Each row below holds a small network's activations on one input, seen along a few directions.
In each table, some parts of the input vary, and every possible input appears once, in random order.
Descriptions start from the smaller parts, as in this example, which fits no table here: ring(8) and (point or line(9) or (values(3) and line(4))).
Shared parts are said once, and a part with two or three values counts as separate values.
In the rows, 128 means zero.

Other details of the inputs vary at random and push rows far along three fixed directions, the same in every table; ignore that.

A family of inputs:
R1: [110 207  96 134  29 116 137 138 196 151 180  77 160 227]
R2: [163 131 141 115  86 117 118 156 105 139  81  57 153 116]
R3: [133 128 123 130 151 103 149 102 143 137 120 174 139 107]
R4: [136  95 110 106 179 174 154 115 161 116 150 199 125 131]
R5: [114 160 117 139 127 173 125 125 181  94 197 163 139 168]
R6: [169 180 155 123 141  61 119 131  89 148  64  66 109  81]
R7: [111 225 102 195  47  26  52 144 138 145 168 105 110 241]
R8: [103 183 135 162  82  66  93 124 192 112 138 119 134 163]
R9: [117 147 107 129 117 185 162 120 159 114 181 127 127 171]
R10: [116 134 110 131 174 114 115  99 178  96 150 183 131 148]
R11: [141 161 141 133 156  32 119 121 131 129  77 131 126  96]
R12: [118 105 122 112 127 148 157 106 129 137 124 146 165 122]
R13: [138  79 136 111 135 215 159 147 128 127 153 133 151 124]
R14: [144  79 139 116  53 189 162 154  88 173  66  51 160  95]
R15: [123 102 148 135 160 105 122  93 137  97 125 196 156  99]
R16: [139 124 107 111 114 209 176 143 164 152 182 127 132 170]
R17: [118 160 145 151 171  92 103  97 162  61 164 181 113 130]
R18: [154 189 128 134 109 104 143 132 129 133 121  81 106 134]
R19: [105 106 151 147 190 125 104 108 168  89 140 183 111 104]
R20: [110  74 130 123 152 233 160 123 145  93 160 167 111 119]
R21: [155 165 136 106  72 146 144 151  90 168  94  15 142 133]
R22: [136  95 165 101 119 185 137 147  86 143  81  74 119  74]
R23: [136 141 166 134 208  35  99 104 105 112  72 125 120  67]
R24: [123  51  67  90 154  92 119 129  66 129 169 113  87  25]
R25: [123 124 129 137 138  68  94 137  40 163  79 116 104 138]
R26: [ 91 100 136 176 186  64  60 119  84 114 103 205  82 122]
R27: [145  93 147  99  93 159 153 159  93 143  92  93 164 102]
R28: [117 102 110 119  91 211 134 140 180 123 161 130 137 168]
R29: [125  73 114 113 151 165 144 149  45 175 119 175  97 136]
Description of these inputs: point or (line(4) and (point or line(6))).
- A walk changes only the line(6) part. It starts at R12 and steps to R1. List the rest of the walk in order. => R10, R23, R21, R9
- Which other rows does R28 become when the line(4) part takes its other values? List them by row number. => R2, R4, R10

A family of inputs:
R30: [102 116 101 136 157 138 126 116 164 109 181 187 113 138]
R31: [111 140 108 144 123 140 117 114 157 112 180 162 122 160]
R32: [132 105 139 107 178 154 143 116 131 110 120 149 129  93]
R33: [117 120 109 119 107 200 169 123 183 120 189 158 149 162]
R34: [139  89 139 104 105 194 164 146 116 142 110 103 159 110]
R35: [125 145 131 146 119  65  92 126 128 124 112 110 112 123]
R36: [149 156 126 119  74 156 151 150 136 150 124  50 140 143]
R37: [139 144 148 139 160  53  94 120 100 116  86 137 113  93]
R38: [131 102 133 111 125 152 151 138  86 145 104 114 128 110]
R39: [124  77 138 116 142 145 126 140  90 133 101 127 122  85]
R40: [116  63 148 113 189 155 137 126  81 118  91 175 129  78]
R41: [ 98 102 100 119 167 178 147 111 156 110 183 209 128 154]
R42: [140  90 135 113 152 156 151 136  86 151  96 130 128  99]
R43: [129 178  93 130  67 135 128 143 166 145 185 102 135 204]
R44: [142  58 128  97 104 238 176 159  82 169 106 107 142 129]
R45: [132 157 125 134 108  90 122 135 111 144 108  91 126 136]
R46: [135 106 113 104  99 156 143 149 101 157 123  84 127 119]
R47: [118 117 135 134 210  68  97  94 119  94 125 189 111  86]
R48: [144  92 142  97 121 204 172 145 106 139 112  96 137 100]
R49: [114 196 110 160  82  60  95 122 174 126 168 107 110 173]
R50: [109 162 103 145  77 141 125 132 168 131 172 124 133 204]
R51: [110 124 109 141 124 152 120 120 158 111 179 161 127 168]
R52: [146 144 147 123 111 134 132 135 122 131  97  80 131 109]
R53: [135  92 149 117 164 133 136 116 123 110  95 149 143  85]
R54: [147 129 120 114  52 166 150 158  93 170 129  43 136 145]
R55: [118 149 114 138 137 125 136 109 189 105 170 165 141 148]
R56: [118 180 126 147  90 133 119 129 191 115 167 110 137 180]
R57: [111 118 124 131 150 179 137 114 183  94 172 176 132 152]
R58: [140 109 140 124 143 113 118 135  98 126  98 130 125 110]
R59: [152 176 134 138 103  50 105 143 104 145  94  69 123 127]
R60: [140 130 151 120 177  67 117 105 123 110  85 138 134  71]
R61: [132 173 133 142  94  74 107 131 113 141  98  85 122 138]
R62: [123 138 149 147 187  60 104 101 124 111 106 178 107 102]
R63: [132 147 144 137 147  85 115 107 148 106 109 142 134 103]
R64: [124  95 128 122 122 170 133 139 106 134 136 125 136 125]
R65: [119 151 112 139 122 123 125 125 158 117 176 159 122 167]
R66: [132  82 127 115 165 150 140 127  90 126 121 144 124  89]
R67: [119 150 136 152 157  41  82 108 128 108 109 145 101  97]
R68: [110 128 115 135 175 129 124 102 162 113 166 205 120 149]
R69: [134 119 128 125 113 162 142 136 113 150 118 125 128 136]
R70: [142 155 143 138  81 104 116 148 105 164  91  66 133 144]
R71: [146 175 146 144  94  49  90 146 105 142  87  68 127 132]
- The inputs of R36 and R48 match in every part but one. If R55 is changed in the same way as R36 into R48, which row does it become? => R33
- What do these inputs look like to the network? => line(6) and (values(2) or line(5))
- Which other rows does R63 become when the values(2) part takes its other values? List them by row number. => R52
- Which other rows does R60 become when the values(2) part takes its other values? List them by row number. => R32
- Which other rows does R58 become when the line(5) part takes its other values? List them by row number. => R35, R44, R50, R51
